These are the activations of a small neural network, seen along a few directions. Each row is one input.
In each table, some parts of the input vary, and every possible input appears once, in random order.
Descriptions start from the smaller parts, as in this example, which fits no table here: one of 3 separate values, together with either a single point or one of 11 places around a ring or (one of 4 places along a line, together with one of 8 places around a ring).
Shared parts are said once, and a part with two or three values counts as separate values.
In the rows, zero is written as 128.

Other details of the inputs shift rows strongly along three fixed directions, in all tables alike. That doesn't count.
These rows show it; all are for the same input, with only those details redrawn:
[170 154 164 129 174  75  68 177 124 113 189  56]
[122 112 121 106 100 148 138  82  74 177  92 117]
[133 168 171 189 161 135 105 156 187 127 124 121]
[117 153 156 178 137 159 128 122 165 150  93 140]
[120 179 133 162 170 158 122  81 102 213 119 107]
[102 164 156 198 139 180 141 108 181 164  72 159]
[119 169 163 195 151 159 122 131 180 149  99 140]
[155  98 145  90 105  93 101 147  91 112 140  85]

Table:
row 1: [145 113 100  75 105 132 154 121  91 111 154 118]
row 2: [162 139 167 146 145  92  93 179 157  91 147  95]
row 3: [117 159 135 162 136 173 152 150 194 100 133 159]
row 4: [118 193 121 154 191 176 137 111 118 207 138 131]
row 5: [159 168 138 118 176  64  94 154 131  91 228  91]
row 6: [168 160 138 107 181  97 102 183 114 123 191  88]
row 7: [118 126 113  84 116 115 130  95  80 141 147 133]
row 8: [ 92  66 119 129 100  82 156 165 131  41 105 146]
row 9: [153 126 175 172 122 122 112 179 207  44 131 139]
row 10: [101  66 120 124  62 157 150 128 176 113  61 195]
row 11: [131 132 147 156 123 151 123 121 150 111 121 134]
row 12: [144 126  96  59 126 128 128 115  46 148 164  95]
row 13: [130  95 151  83  87  76 116 173 135  77 128 135]
row 14: [160 147 152 132 145 113 113 205 181  57 162 126]
row 15: [139 108  76  69 127 111 115  85  71 153 180  89]
row 16: [112 100  89 101  91 143 145  87 106 183  76 153]
row 17: [120 175 106 161 192 149 118  89 134 217 134 137]
row 18: [103 124  98  94 101 138 156  64  83 154 139 147]
row 19: [122  83 102 112  78 140 141 115 149 110  94 169]
row 20: [113 185  98 166 188 164 113  80 137 205 143 133]
row 21: [ 74 118 116 232 155 150 155 156 227  89  71 177]
row 22: [128  90 150  84  96  85 121 160 133  78 138 143]
row 23: [114  97 123  92  71 153 157 146 122 122  75 157]
row 24: [ 84  58 118 171  83 151 180 121 134  73  46 159]
row 25: [142 114 124  70 123  78 117 126  68 133 162 117]
row 26: [128 147 107 147 205  96 126 179  99 104 172  72]
row 27: [126 131 112  86 121 107 132  94  80 139 146 133]
row 28: [134 110 121 114 111 148 142  76  70 173 106 125]
row 29: [133 188 147 168 187 138 103 113 123 186 143  93]
row 30: [142  90 135  98 102 125 122 113  83 131 127 109]
row 31: [111  91 143 106  63 109 149 146 151  93  78 180]
row 32: [119 182 122 190 163 182 148  64 141 175 133 135]
row 33: [117 118 105  91  92 160 168 110  90 171  75 152]
row 34: [150 103  81  76 120 102 118 101  89 130 176  97]
row 35: [138  81 133 113  71 135 138 118 131  72 130 128]
row 36: [146 126 147 142 137  84  82 205 199  84 150 119]
Q: Changing only one part turns row 8 into row 24. The same change can be made to row 27. Which row results?
A: row 9
Q: What do these inputs look like to the network?
A: one of 4 separate values, together with either a single point or (one of 2 separate values, together with one of 4 places along a line)
Q: Which other rows does row 34 become when the choice among 4 separate values takes its other values? List them by row number.
A: row 1, row 5, row 32

Table:
row 37: [123 160 126 184 189 135 123 170 155 111 158  79]
row 38: [127 135 165 132  85 188 147  84 127 147  75 172]
row 39: [ 89  99  85  70 125 107 158  94  73 145 127 135]
row 40: [121 163 116 160 195 112 105 152 172 132 158 153]
row 41: [161  94 108  46  87 115 127 102  42 188 103  97]
row 42: [165 176 159 157 194 143 102 107 125 191 159 100]
row 43: [ 65 110 116 165 100 181 163  88 153 134  59 164]
row 44: [110 183 140 163 177 112 112 156 196 138 176 156]
row 45: [129 166 107 143 189 118 126 127  40 198 130  66]
row 46: [138  97 104 137 105 115 130 132 161  67 129 150]
row 47: [167  80 110  32 105  79 115 170 100  96 180 124]
row 48: [ 91 124 128 158  85 173 149  97 176 150  88 165]
row 49: [131  93 102  92 101 112 121 102  66 168  76 114]
row 50: [159 173 119  55 162  91  96 142  74 141 217 103]
row 51: [101 111 159 152 112 107 135 168 177  89  67 136]
row 52: [136 110 176 132  89  86 106 190 182  89 110 130]
row 53: [165  87 139  85  96 116 100 180 152  78 163  96]
row 54: [121 117 131 155  80 131 147 130 194  79 125 176]
row 55: [106  85 127 114 106 136 148  63  59 152  90 120]
row 56: [113 193 104 204 210 155 159 111 133 144 153 116]
row 57: [154  69 144 114 119  93 119 168  64  74 137  82]
row 58: [145 126 160 103  84 134 105 175 170  66 142 127]
row 59: [148 198 183 140 157 123  94 173 163 144 140 111]
row 60: [167 113 145 136 106 124 130 175 217  49 144 153]
row 61: [146  68 108  87 100  96  87 154 106  78 152  88]
row 62: [106 110 144 195 110 180 149  86 164 147  41 190]
row 63: [149 218 117 127 171 150 122  83 109 165 176 121]
row 64: [107 183 106 163 197 124 136  85 122 153 173 100]
row 65: [124  95 134 114  79 137 136  69  74 176 106 133]
row 66: [ 77 103  77 126 122 168 191 107  95 151  86 181]
Q: Changing only one part turns row 38 into row 42. The same change can be made to row 58. Which row results?
A: row 53
Q: What do these inputs look like to the network?
A: one of 5 places along a line, together with one of 6 places along a line
Q: Which other rows does row 60 become when the place on the line of 6 takes its other values? List them by row number.
A: row 46, row 54, row 56, row 63, row 64
Q: Which other rows does row 43 become when the place on the line of 5 takes its other values? List them by row number.
A: row 39, row 51, row 55, row 64

Table:
row 67: [170  85 118  43  81 105  95  92  51 163 149  90]
row 68: [114 173 118 153 150 141 144 169 198 128 137 158]
row 69: [151  99 136 125 118  86 105 172 178  19 187 128]
row 70: [126 127 137 118  64 199 156 102 159 154  61 170]
row 71: [162 168 120 122 168  74  86 145 129  92 251  74]
row 72: [ 94 152 122 121 139 158 160  68  40 208  87 107]
row 73: [125  98  79  97 129 135 143  49  53 157 154 117]
row 74: [113 136 137 137  71 190 146  75 180 174  65 178]
row 75: [114 118 146 164  90 222 169  91 168 175  29 187]
row 76: [101 138 169 203 123 173 115 121 203 142  61 147]
row 77: [132 201 157 149 191 114  98 121 141 157 162 133]
row 78: [137 115 129 144 157  66 101 191 174  76 140 125]
row 79: [147  98 127  74 118  66 114 110  31 148 151  82]
row 80: [ 95 137  85 139 143 174 183  49  63 180 108 101]
row 81: [147  89  74  59 121  78 135 140  35 136 139  83]
row 82: [111 151 170 199 131 185 123 142 184 147  73 126]
row 83: [140  72 166  94  82  85 126 154 129  77 123 146]
row 84: [ 91 114 122 154 139 108 116 161 166 103 111 140]
row 85: [153 184 115 105 200  54  67 175 140 125 233  81]
row 86: [165  82 156  88  66 135 109 174 144  79 118 129]
row 87: [118 190 108 211 216 140 128  79 133 173 164 113]
row 88: [156 171 151 182 176 121  82 122 151 171 130  98]
row 89: [115  64 110  99  93 102 140 149 148  95 110 161]
row 90: [ 96 124 122 153 141 124 136 181 159 102 108 129]
row 91: [154  61 153 107  55 123 115 136 149 102  96 141]
row 92: [146 197 118 150 186 128 123 139 143 114 209  93]
row 93: [107 197 107 181 222 158 142 126 156 194 133 142]
row 94: [130  83 154 123  75 121 151 161 117  89  82 153]
row 95: [111 111 145  99  85 161 162 120 122 120  77 180]
row 96: [170 110 171 152 114 118  89 200 165  78 116 109]
row 97: [ 79  91 112 166  96 160 166  81 142 110  87 150]
row 98: [112 189 109 211 205 175 153  95 143 157 132 127]
row 99: [103 117 118  95 110 112 134  68  27 187 108  99]
row 100: [133 124 126 120 141  85  99 184 184  72 150 154]
row 101: [130  72 114 115  90 142 161 135 131  60 123 148]
row 102: [144 114 123  62 122 111 138 109  23 163 142 101]
row 103: [122 143 114  57 103 117 137  61  51 186 139 121]
row 104: [121 122 114 126 135 126 125 186 169  92 132 165]
row 105: [145 192 112 149 207 135 114 120 115 134 207  95]
row 106: [141 107 156  73  70 110 136 169 124  80 134 140]
Q: Changing only one part turns row 87 into row 78. The same change can be made to row 73. Which row results?
A: row 89
Q: Changing only one part turns row 85 into row 103. The same change can be made to row 104. Which row results?
A: row 95
Q: What do these inputs look like to the network?
A: one of 2 separate values, together with one of 4 places along a line, together with one of 5 places along a line
